Each row below is a small network's average activation on inputs in which a field has the value named, seen along a few directions.
Related values have similar rows: they may be neighbours, one step apart, or belong to one group.
(in the rows, 500 means zero)
Random noise pushes rows far along 3 fixed directions. That doesn't count. These rows show it; they differ only by the noise:
[400 613 612 460 476 572 594 480 370 348 614 470 511]
[246 427 422 810 638 486 408 785 745 810 114 105 763]
[536 366 598 426 499 494 473 409 407 393 618 621 414]
[330 543 721 494 473 487 729 516 528 436 462 530 533]
[482 316 555 529 544 465 437 501 526 530 463 518 490]


NIBA, 10 values:
fidu: [475 644 558 493 514 448 817 535 359 601 549 401 460]
movak: [459 626 580 588 495 348 364 538 785 551 286 543 668]
tetef: [603 594 340 497 371 466 309 342 555 396 444 721 439]
rorul: [396 808 366 546 574 712 536 623 356 576 591  66 679]
ripi: [632 358 599 286 488 453 650 393 332 600 687 676 376]
duduf: [700 290 476 392 446 514 297 305 555 382 660 747 353]
gubo: [692 357 241 536 459 478 211 477 546 474 401 596 393]
lif: [526 469 773 317 449 497 633 374 453 336 694 769 304]
batot: [554 570 410 397 493 500 595 453 443 358 578 624 471]
zigu: [580 337 456 563 513 465 597 597 559 609 424 488 465]
A value of NIBA combines one of 2 hidden first parts with one of 5 second parts; all combinations occur once.
fidu and zigu share the first part; fidu and ripi share the second. Which value has the first part of ripi and the second part of zigu?
> rorul
batot and tetef share the first part; batot and lif share the second. Which value has the first part of lif and the second part of tetef?
> movak

NEL, 10 values:
palo: [258 538 614 560 490 419 957 705 591 651 275 406 570]
suruk: [351 639 562 506 521 586 579 564 580 576 432 311 686]
taf: [401 291 759 526 573 292 747 555 776 787 255 575 559]
gol: [399 643 431 579 510 679 428 637 445 423 539 238 636]
mube: [708 725 286 352 357 564 181 221 190 153 900 619 389]
zevek: [533 688 366 526 421 560 248 385 294 254 613 561 370]
nepil: [689 356 481 358 567 590 414 329 201 336 866 676 268]
gefik: [528 604 598 350 364 608 576 398 389 182 696 698 396]
dumut: [582 615 340 529 544 566 505 569 361 633 563 252 481]
mufe: [476 618 476 554 538 492 442 569 625 531 373 418 681]
NEL is arranged as a 2 by 5 grid.
Which values are neighbours of mube? Give them in the order they are listed.
> zevek, mufe
Which values are neighbours of dumut? Give them in the order they are listed.
> palo, taf
A value of NEL combines one of 2 hidden first parts with one of 5 second parts; all combinations occur once.
taf and dumut share the first part; taf and nepil share the second. Which value has the first part of nepil and the second part of dumut?
> palo
mufe and mube share the first part; mufe and gefik share the second. Which value has the first part of gefik and the second part of mube?
> zevek

MIP, 20 values:
lil: [653 497 315 501 498 509 450 493 422 544 556 503 413]
vipos: [398 729 509 532 424 480 624 439 396 378 509 512 490]
mag: [584 111 663 438 587 420 492 437 680 551 518 748 375]
tuzul: [496 615 470 578 506 400 437 455 564 521 425 463 501]
vimor: [486 551 471 477 554 562 524 541 368 538 577 343 510]
relo: [549 593 441 438 464 428 514 457 368 367 614 586 407]
kibu: [495 400 378 592 584 464 432 605 535 774 386 283 600]
nofus: [460 650 517 557 390 503 599 414 564 397 493 555 509]
zerug: [316 579 583 507 443 547 595 530 618 439 477 472 612]
sapeb: [466 726 585 443 384 554 563 423 426 284 544 587 521]
kuz: [440 662 461 475 497 515 651 588 452 549 503 351 565]
rideg: [572 489 545 418 416 507 420 365 509 360 574 661 436]
mebe: [403 626 448 549 573 658 357 604 502 481 505 322 652]
duriv: [468 619 409 609 475 447 556 600 461 559 434 414 576]
nekan: [523 442 435 514 563 632 415 528 400 466 605 371 544]
leti: [509 351 554 465 564 495 539 590 547 516 502 492 437]
lut: [552 226 595 456 541 497 356 454 569 565 451 613 479]
domur: [465 493 664 465 504 512 693 532 459 518 503 512 452]
pon: [390 567 590 486 470 529 498 479 598 444 459 571 529]
peki: [590 439 369 545 530 466 440 565 484 675 383 414 527]
MIP is arranged as a ring.
Going along MIP from peki by way of its neighbour lil, in what order are vimor, nofus, sapeb, leti, lut, domur met?
> nofus, sapeb, lut, leti, domur, vimor
Which values are neighbours of zerug? Give them in the order they are listed.
> mebe, pon
Which values are neighbours of relo? Give them in the order they are listed.
> vipos, duriv
